These are the activations of a small network on made-up records, seen along a few directions, one row for each record.
Here are examples, each followed by its value of one field, M.
The largest differences between rows may come from other fields.
Strong random noise was added to every row along 8 fixed directions; ignore it. To show where, here is one row again and again, with new noise each time:
[ 126   65 -225   59 -316  -92  359   33   95 -490  164  -37  384   37
  191 -131  101 -221   88  212  -91  -46 -425  320]
[ 337  123   16   -4   -8 -613   78 -216  205 -504 -587  322 -498   33
   37  226  115 -171  190  416  306  542  186  151]
[ -16   69 -168  190  -24  107  -18  210   79   92   -2  -54  -62  -35
  107   32  180    3  264  102  -68 -182 -276  123]
[  -6  154  352   -7 -453 -182 -264 -431   -1 -132  -73 -305 -199   97
 -140  -21  -67   33   57  423  -61 -195 -342  213]
[-122  -98  140  -27 -322 -229 -259 -129 -360  563  306  114  -57  259
  110  423  420  745  160  -36   28 -261 -322 -427]
[  92  155 -146  246 -328  229    0 -154  -52 -249   11 -395   17   77
  -74  -75 -103 -119   62  315   69 -390 -358  420]
[  -5  121   84  -38 -320  217   19 -274  361 -201   10  168  188  -33
 -130   39 -208  105 -668 -166 -213 -461  325 -405]
[  59   19    6   76 -229 -255   53    1  189  -56  202  211  106   67
  155   70  144  -41 -168 -130   -4   18  -36  -23]
[  79   39 -354 -167 -101  164  392  -13 -196 -330 -286   90  221    6
   85  198  250  427  405  460 -142 -204 -327 -262]
[ 177  128 -201   67  231  131  296   84  152   -8 -242  200  110  -98
    4   50  -70 -197 -220 -218  169  247  620 -163]

[ -87    8 -280   98  294  272  200  103 -358  211  -95 -156  294  145
  -55   67  -79  347  240   44  190  -95  -57   37] : m3
[ 177  -35  -32  -57  -50 -111   76 -510 -656   -8 -432 -143 -239  131
 -250  422  -78  474   86  316  571  111  356 -229] : m7
[ 162 -155  -12   76   84 -413   18   37    4  163   85  675  -99  177
   93  425   38  336 -476 -460  380  157  653 -485] : m4
[-193   79    6   31  231  536 -337 -193 -318  779 -118 -184 -236    0
 -247  238 -138  442 -224 -219  301 -211  557 -434] : m9
[-152   14 -206  162  396  559 -138  586  296  454  -73 -152 -221 -249
   15 -133  187  -40  351  -62 -267 -270  -97  -73] : m8
[ 165    4  197  -44   67 -285  -16 -470 -222 -100 -307   74 -242   98
 -166  120 -144  -66 -211   80  335  403  385  -22] : m5
[  46   22  -85  373 -189  270 -252  -97 -241  365  400 -187  -72  275
  -62  220 -237   49 -450 -455  447 -222  319  143] : m2
[ -56  162  282 -171  -35 -173  113 -305 -179  -68  188 -270  432   84
 -122 -299 -143   -4   51  174 -241   80 -320  139] : m6
[  47  -56   73 -230  139 -133  160  200 -169  173 -106 -150   76  -50
   46 -107  279 -124  570  216   92  467 -258  135] : m8
[ 192   16 -493  236   81   60   75   16 -454   16  -54 -127 -123  299
   58  312   98  171  361  303  462  -87 -176  350] : m9
[ 205   21  407  -44 -339 -522 -275 -586 -151 -382 -199 -129 -532  155
 -139  124  -17 -201  134  490  323  373  -92  210] : m5
[  30  -81 -353  160  320  575  188  408  -79  338  192 -305  337 -208
  122 -218  -28 -295  102 -340   42  -81  211   76] : m7
[ 144 -114 -240   56  346   58   28  255 -641  451 -141  -59 -270  140
   -1  283  259  330  626   31  508  164    5  -32] : m4
[-135  267  -12   64  377   46  -91   89   52 -109 -439 -296 -303 -153
 -207 -274 -121  -42  548  568 -367 -178 -532  392] : m6
[-286 -174   -5  209  -68  374 -215  192  365  385  471  131  219   40
   24 -129  -84  118 -349 -434 -400 -638  -47 -245] : m3
[ -53 -167  180  102 -400  -76 -425   45  -31  352  367  -33 -324  149
  143  301  271  287  -20  -54    0 -297 -322 -145] : m1
[ 174    4   32   18   78 -268  377 -128  -83 -332   66  -48  359   81
   46 -153 -131 -370  -34  -63   95  526  167  485] : m2
[ 405 -109 -198 -204 -264  -21  393 -185 -441 -662 -242 -360   31  -17
  116  -24  196 -201  562  707  304  416 -330  419] : m1

Which value of M does each new row have?
[-139  -72  152   73   -2 -388 -323  331  324   22   18  376 -413   31
  144  192  299   16  183  -86  -40   89 -135   -5] : m2
[ 315 -162 -218  -19  -87 -369  167 -184 -159 -417 -130  484 -271  120
   81  455  264  167   69  162  379  359  185 -361] : m5
[ -77   70  362  -62 -182  270 -412 -198 -151  260 -158 -521 -472  -79
 -161  -91  -28 -129   29  123  153   12   83   47] : m1
[ -78   85 -218  356  102  368 -219  -37 -110  173 -114 -227 -125  187
 -194  -62 -244  108  -36  -65  101 -479   65  230] : m3
[ 231  -32  164 -280 -273 -236  257 -577 -184 -363  -64   34  238  295
 -174  105 -228   10 -309   53  415  203  271  -56] : m3
[-104   81  115  224  428  256 -195  180 -345  687  -19 -525 -292 -181
   18 -129   12 -344  426  -17  300  364   26  356] : m5
[ -11   31   42 -169 -110  133  239   20  323 -351 -110  379  217 -162
  139  -53    3   67 -253  -53 -329 -195  138 -402] : m4
[-201   64 -107  184  117  288 -318  262  586   -3   28   72 -210 -281
   70 -184   42 -255 -173 -187 -204 -328  105  115] : m9
[ 155  -81 -373  420  -17   23 -200  341  234   92   88  267 -392   63
  137  181  252  -94  -21 -267  330  -16   99   36] : m8
